These are the activations of a small neural network, seen along a few directions. Each row is one input.
In each table, some parts of the input vary, and every possible input appears once, in random order.
A made-up example of a description, with smaller parts first: values(3) and (point or line(11) or (ring(5) and line(6))).
Shared parts are said once, and a part with two or three values counts as separate values.

Other details of the inputs vary at random and push rows far along two fixed directions, the same in every table; ignore that.

Rows:
x1: [ 57  15  12  -4  34 -54 -52 -52  12  12  -1 -30]
x2: [-42 -35 -13  19 -17  24  17  42 -30 -34  16  25]
x3: [  9  20   6 -13 -15   3  22 -12  42  16   6   0]
x4: [ 66  26  25  -1  24 -78 -16 -70  25  29 -27 -32]
x5: [-11 -18 -15  10  20  -4 -27  16 -29 -23   9   9]
x6: [ 23  25  14 -19   4   5  18 -18  22  23 -26 -24]
x7: [-41 -33 -15  20 -24  28  11  45 -33 -26  16  27]
x8: [-11 -17 -11  13  10   3 -30  15 -36 -19  10   3]
x9: [ 15 -20  -4  34  27 -60 -24 -19 -38 -20 -19  -2]
x10: [ -9  13  12 -15 -27  28  60   8  22  19 -16   0]
x11: [-47 -40 -21  28 -10  20  13  47 -39 -43  17  31]
x12: [ 18 -24 -16  21  15 -44 -40 -22 -53   8 -10  -2]
x13: [-26   8  -1 -19 -17  45  21  30  14  -1   7  10]
x14: [ -5  15   8  -6   8   2  22   4  11 -11 -27  -8]
x15: [ 46  23  12  -6   6 -41 -17 -49  39  26   1 -12]
x16: [ 19  18   7 -20 -13  -3  19 -25  20  36 -17  -2]
x17: [-25  12   3 -12 -11  39  29  31  19 -13   6   9]
x18: [  7  23  12  -8 -13   2  25 -16  41  10   6  -1]
x19: [-12  24  15 -25 -19  41  34  18  38   2   3  -2]
x20: [ 19  26   8 -26  -1   9  10 -18  18  32 -22 -23]
x21: [-12 -27 -18  19  13  -2 -36  24 -45 -25  11   3]
x22: [ -6   4  24  -8  -3   7  21 -29  40  37  -6   5]
x23: [-42 -32 -20  15  -1  37  10  51 -60 -26 -12  12]
x24: [-11 -18 -12  14  20  -5 -23  17 -28 -29   9   6]
x25: [-24  -4   1 -10 -33  35  36  21  15   0  12  14]
x26: [ -5  13   1 -15  -2  19  -1   3  12   6   6  -2]
x27: [-21 -37 -14  33  -2  -6 -14  27 -43 -33  14  19]
x28: [ 15 -11  -9  23  37 -38 -53 -12 -32 -21   6  -6]
x29: [-40 -22 -21   3  -4  40   8  46 -48 -16 -12  21]
x30: [ 47  25  15 -22  14 -26 -29 -44  31  26  -1 -28]
x31: [  6  15   0 -12   8   3  -5   0  18   3   4  -5]
x32: [-15  26   8 -27 -14  41  33  18  40   6   4   5]
x33: [ -2  13  11  -8   7   3  22   5   6  -6 -25 -10]
x34: [ 35 -22 -18  25  45 -62 -88 -25 -47  -8   6 -14]
x35: [  9   4   6   1 -11  -7   9  -7  18   3   8  -3]
x36: [  8  13   7 -10   3   4  -3   0  16  -1   4 -12]
x37: [ 22  19  20  -8  -7 -14  33 -23  24  22 -21 -13]
x38: [ 17 -26 -15  27  22 -48 -46 -19 -31 -13  10   6]
x39: [-15  16  10 -17 -36  36  42   7  35  13   9   7]
x40: [-11 -21 -16   8  14   0 -31  15 -33 -17  10   6]
x41: [-14  14   6 -19 -35  35  39  10  38  15   8  11]
x42: [-26  12   0 -13 -10  39  30  32  20 -13   7   5]
x43: [ 42  34  13 -17  22 -29 -27 -45  35  23  -1 -21]
x44: [-41  -5  14 -10   2  47  24  13  16  12  -5  13]
x45: [-22 -38 -21  25  -3  -3  -5  22 -64 -11  -5  14]
x46: [  9  17   6 -16 -21   6  17 -13  38  23   7  -2]
x47: [ 48  28  16 -18  13 -26 -31 -41  31  27  -2 -27]
x48: [-17 -30 -20  31   7 -14 -22  12 -41 -26  14  21]
x49: [  1   2   2  -3 -20   6  12   1  15   8   9   1]
x50: [ 34  17  11  -4  21 -28 -33 -32  11   6   1 -21]
x51: [-10  23  15 -22 -12  36  51  15  25   7 -24  -9]
x52: [  9  20  16 -10 -18   3  23 -17  38  13   6  -5]
x53: [-25   3   2  -1 -26  29  41  24  22  -9   9  17]
x54: [-16 -39 -22  25   2 -12 -26  14 -44 -21  15  19]
x55: [ 11   2   6  -3  -9  -4  19 -11  -3  21 -15  -6]
x56: [  5  12  -2 -18   0  11   0  -7  -4  20 -19 -12]
x57: [-26 -35 -22  28  -3  -1 -20  21 -46 -23  16  22]
x58: [ 35 -29 -16  44  37 -77 -69 -30 -43 -18   9  -6]
Each input here is: values(2) and (point or line(8) or (values(4) and ring(5))).
- The inputs of x49 and x21 match in every part but the values(2) part. If x46 is changed in the same way as x49 into x21, which row does it become? => x34
- The inputs of x35 and x36 match in every part but the values(2) part. If x41 is changed in the same way as x35 into x36, which row does it become? => x13
- Which other rows does x35 become when the values(4) part takes its other values? List them by row number. => x2, x27, x52
- Which other rows does x6 become when the values(2) part takes its other values? List them by row number. => x10
- A walk changes only the line(8) part. It starts at x16 and steps to x12. List the rest of the walk in order. => x45, x55, x10, x37, x4, x9

Rows:
x59: [ 15   4  12  -6   7  -8  21 -13   9  21 -32 -11]
x60: [ 10 -16 -12  16  19 -27  -9  -7 -49  -5 -27 -13]
x61: [-72  -6  -4 -16 -13  91  57  85   1 -33  -1  22]
x62: [  9  15  -6 -36 -11  35 -34 -14  23  44  19  -8]
x63: [  1  -9 -20  13  27 -10 -46  30 -59 -39  -9  -8]
x64: [ 17  24  27  -7 -10  -6  34 -37  42  34 -15  -9]
x65: [ 29  33  16 -19 -25  -1   9 -19  71   5  33 -11]
x66: [-16   3  -4   7   6   6  -7  12  14 -18  20  12]
x67: [-81 -18  -9   9 -51  68  86  64   3 -18   7  45]
x68: [ 11  35  28 -32  13   8   6 -21  51  15  -7 -20]
x69: [  3   2  18  -5  -1 -11  20 -22  10  17 -25  -7]
x70: [ 15 -26 -20  29  19 -41 -35   3 -80 -21 -29  -7]
x71: [  0 -44 -19  47 -15 -40 -15   8 -43 -25  27  16]
x72: [ -8 -45 -28  16  -4  -2 -48   1 -72  27  11  18]
x73: [ 24  22  16 -12 -27 -20  35 -36  55  27   4   5]
x74: [-16 -24  -8  32  32  -8 -42  13 -40 -37  15   8]
x75: [  2  21   7 -20 -15  12  15  -4  55  -7  25  10]
x76: [ 57  30   6 -15  48 -46 -49 -44   7  10 -15 -43]
- What do these inputs look like to the network? => values(2) and (point or line(8))
- The inputs of x75 and x73 match in every part but the values(2) part. If x62 is changed in the same way as x75 into x73, which row does it become? => x72
- Which other rows does x66 become when the line(8) part takes its other values? List them by row number. => x61, x63, x65, x68, x74, x75, x76
